Here are a small network's activations along a few directions, averaged over the inputs that share one value of a field.
Related values have similar rows: they may be neighbours, one step apart, or belong to one group.
In the rows, 500 means zero.
Random noise pushes rows far along 3 fixed directions. That doesn't count. These rows show it; they differ only by the noise:
[453 464 379 399 631 550 510 491 630 437 433 560 548 557 551]
[486 512 337 396 365 571 336 650 540 487 526 398 625 348 516]
[447 560 447 483 371 368 382 604 494 493 555 488 624 489 560]
[369 571 485 532 200 254 296 669 437 508 591 439 740 381 574]
[451 542 431 464 419 408 404 585 520 483 533 498 609 498 557]


Nopus, 12 values:
z5: [513 610 454 490 269 370 358 650 562 431 581 397 527 489 550]
z11: [515 358 576 472 513 812 566 415 417 648 467 471 512 262 421]
z4: [214 386 751 705 457 212 634 160 612 480 410 600 426 571 577]
z2: [551 667 479 538 528 362 483 579 348 585 511 623 614 641 523]
z6: [794 484 454 391 852 919 651 406 562 464 442 512 132 645 317]
z7: [554 578 638 601 654 243 689 413 409 484 539 633 409 772 531]
z12: [554 600 740 726 191 354 496 506 276 646 703 505 385 514 445]
z10: [504 454 461 541 433 496 509 542 554 391 426 376 453 417 501]
z1: [677 569 580 619 477 421 559 450 510 489 599 528 219 617 439]
z3: [428 523 431 524 425 385 435 600 529 483 516 480 666 487 544]
z8: [794 656 609 468 545 624 476 541 215 682 718 396 297 610 448]
z9: [408 625 719 639 221 103 333 619 168 612 639 492 719 465 522]
A value of Nopus combines one of 4 hidden first parts with one of 3 second parts; all combinations occur once.
Q: z7 and z10 share the first part; z7 and z6 share the second. Which value has the first part of z6 and the second part of z10?
A: z1
Q: z2 and z3 share the first part; z2 and z11 share the second. Which value has the first part of z11 and the second part of z3?
A: z12

Ropa, 15 values:
f14: [771 764 388 488 370 448 349 730 360 574 737 473 472 715 522]
f6: [866 703 553 426 808 457 627 508 213 569 630 540 177 973 472]
f10: [612 590 635 586 516 337 601 470 442 425 631 338 232 655 474]
f12: [170 251 595 562 566 605 549 225 578 461 348 694 725 213 498]
f5: [367 593 483 464 580 379 612 412 550 544 537 724 566 805 619]
f1: [519 298 532 388 717 789 614 337 579 557 396 483 473 469 410]
f7: [600 542 361 429 424 577 391 571 638 409 503 410 428 399 526]
f9: [446 573 731 756 263 115 572 455 457 501 608 504 448 611 495]
f4: [219 335 355 445 312 605 430 520 778 386 353 545 638 291 530]
f15: [420 363 476 484 748 360 622 424 693 311 427 533 430 715 533]
f13: [674 726 561 564 599 113 494 585 386 502 567 512 469 785 599]
f8: [473 556 594 531 899 466 755 231 516 608 408 929 456 834 507]
f2: [798 534 535 537 456 714 388 666 305 566 533 271 360 318 368]
f3: [549 468 309 260 487 848 357 663 384 560 404 370 603 181 429]
f11: [495 554 655 715 433 407 641 341 537 578 576 679 291 711 577]
A value of Ropa combines one of 5 hidden first parts with one of 3 second parts; all combinations occur once.
Q: f7 and f15 share the first part; f7 and f9 share the second. Which value has the first part of f9 and the second part of f15?
A: f10
Q: f1 and f12 share the first part; f1 and f3 share the second. Which value has the first part of f3 and the second part of f12?
A: f8
